Each row below holds a small network's activations on one input, seen along a few directions.
In each table, some parts of the input vary, and every possible input appears once, in random order.
Descriptions start from the smaller parts, as in this example, which fits no table here: values(3) and (point or line(11) or (line(6) and ring(8))).
Shared parts are said once, and a part with two or three values counts as separate values.
In the rows, 128 means zero.

Other details of the inputs shift rows strongly along two fixed directions, in all tables alike. That doesn't count.

A family of inputs:
r1: [ 83  73 220 106 103 132 188 134 136 139 143  84 175 138]
r2: [150 131  93 126 131 138 114 115 107 153 145 190  97 112]
r3: [162 173  76 186 130 137  88 135 101 166 112 162  47 143]
r4: [123  77 151  93 143 128 134 126  96 137 166 114 165  58]
r5: [104 150 155 128 133 109 135 114 160 111 111 107 139 178]
r6: [ 59 152 183 158 117 139 117 104 175 105 102  71 122 171]
r7: [119 149 117 162 132 103  86 114 142 147  77  73 125 177]
r8: [ 88 158 161 175 128 150 121 129 153 108 113  74  99 142]
r9: [154  62 134  67 134 137 178 146 118 136 159 151 175  96]
r10: [100 133 153 162 119 106  88  93 137 138  88  86 120 161]
r11: [144 179  82 176 141 145  90 132 155 113  92 112  81 151]
r12: [172 132 113  93 138 131 110 132 107 123 157 191 119  72]
r13: [ 94 121 143 112 118 133 150 121 125 149 152 139 128 122]
r14: [156 131 107  77 142 121 131 138 126 118 152 163 139  95]
r15: [110 129 113 106 130 125 154 118 138 143 139 139 140 143]
r16: [126 103 179  66 140 145 193 140 109 105 190 145 188  37]
r17: [ 71 158 171 162 118 148 114 128 164 115 107  72 111 150]
r18: [ 89 134 156 120 123 149 124 126 153 108 145 100 126 109]
r19: [189 142  42 124 160 143  75 130 131 113 135 186  80 100]
r20: [110 124 163 184  76 108 150 143 123 115  83 101 133 213]
r21: [166 111 105 138 144 130  98 128  86 141 136 130 114  68]
r22: [219 101  55 108 139 124 101 135 108 145 128 206  96 116]
r23: [115 126 119 143 137 102 103  96 145 131  87 100 133 165]
r24: [171  86 103  82 125 126 141 139 122 140 143 163 138 110]
r25: [199 147  35 147 137 155  87 164  87  81 163 206  89  64]
r26: [ 92 171 142 180 110 128 109 125 135 168  98 106  84 189]
r27: [ 99  63 156  51 144 116 180 106 128 116 172  99 216  78]
r28: [166 152  67 131 150 150  86 144 136 121 129 147  92 109]
r29: [126 147 159 196  94 124 112 134 137 154  67  87  83 196]
r30: [131 144 113 163 119 105  59 117 122 150  96 103  84 139]
r31: [119 137 120 190 109  93 100 123 101 108  96  95 134 164]
r32: [ 88 161 191 144 119 119 128 137 147 125 120  87 126 158]
r33: [110  66 156  72 152 131 191 111 116 114 160  93 226  68]
r34: [ 72  80 173  73 143 147 242 117 133 125 173 115 221 105]
r35: [ 85 158 131 144 129 130 112 122 179 107 101  83 114 169]
r36: [135 103 151  57 151 139 199 136 122 100 177 145 201  60]
r37: [129 137 148  99 127 121 125 138 124 121 155 143 125  94]
r38: [112 118 172 156  97 118 121 114 147 144  90 107 114 190]
r39: [175 169  89 152 120 111 106 161  91  92 132 186 103 121]
r40: [151 131  78 143 122 133 147 146  77 121 158 196 122 118]
r41: [185 178  73 135 141 119  78 148 124 137 109 164  85 133]
r42: [ 50 113 180 104 127 131 204 115 155 141 135  89 193 165]
r43: [121 126 152 162 110 117 151 128 155 141  76  81 134 203]
r44: [130 122  99 109 140 130 146 109 131 141 137 167 138 137]
r45: [212  98  79 101 118 134  96 150  91 155 154 200  85  74]
Each input here is: values(5) and (point or (values(2) and line(4))).
The inputs of r17 and r4 match in every part but the values(5) part. If r19 is changed in the same way as r17 into r4, which row does it become?
> r23
The inputs of r10 and r38 match in every part but the values(5) part. If r31 is changed in the same way as r10 into r38, which row does it become?
> r20
Which other rows does r36 become when the values(5) part takes its other values? List them by row number.
> r11, r33, r34, r43
Which other rows does r2 become when the values(2) part takes its other values? List them by row number.
> r44

A family of inputs:
r46: [ 58  77 217 113 100 139 232 128 128 111 157 101 197 140]
r47: [169 137  84 146 115 104 112 134 126 170  87 154  94 204]
r48: [166  67  76  75 151 144 116 118  96 161 177 178 131  44]
r49: [ 49 131 220 115 135 134 158 117 147 101 146  61 181 102]
r50: [178 214  50 211 128 134  48 166 108  90 100 151  46 138]
r51: [ 90 117 196 151 107 110 138 118 121 153 109  83 143 156]
r52: [121 154 113 179 104  71 115 103 129 154  61 118 124 244]
r53: [119 101 124  59 155 118 179 113 117  92 179 158 210  77]
r54: [151 174  86 160 137 153  99 149 123  96 139 162  76 105]
r55: [133 105 120  53 157 142 175 136 136 104 176 157 177  81]
r56: [143 169 102 124 137 145 116 142 157 126 126 150  93 137]
r57: [158 128  56  97 171 155  71 122 122 128 166 164  98  36]
r58: [132 137 101 110 161 146 112 121 115 123 158 129 125  52]
r59: [119 131 148 136 101 122 156 131 153 166  99 124 117 205]
r60: [ 74 154 204 127 115 119 110 124 165 100 118  70 129 133]
r61: [147  70 171  66 113 122 148 136 103 135 172 154 156  64]
r62: [143 136 108  92 150 172 144 139 126 105 182 186 121  66]
r63: [ 72 128 188 152  96 135 177 117 152 148 108 108 132 207]
r64: [157 175  91 225  92 111  86 156 101 127  75 128  70 201]
r65: [105  57 188 132 108  99 161 104 152 141  76  40 190 187]
r66: [222 104  49 102 167 136  72 135 115 108 134 154 117  50]
r67: [113 151 123 191 113 108  92 108 125 177  74  85  85 186]
The inputs of r65 and r66 match in every part but one. If r47 is changed in the same way as r65 into r66, which row does it become?
> r55
What do these inputs look like to the network?
> values(2) and (point or line(4) or line(6))
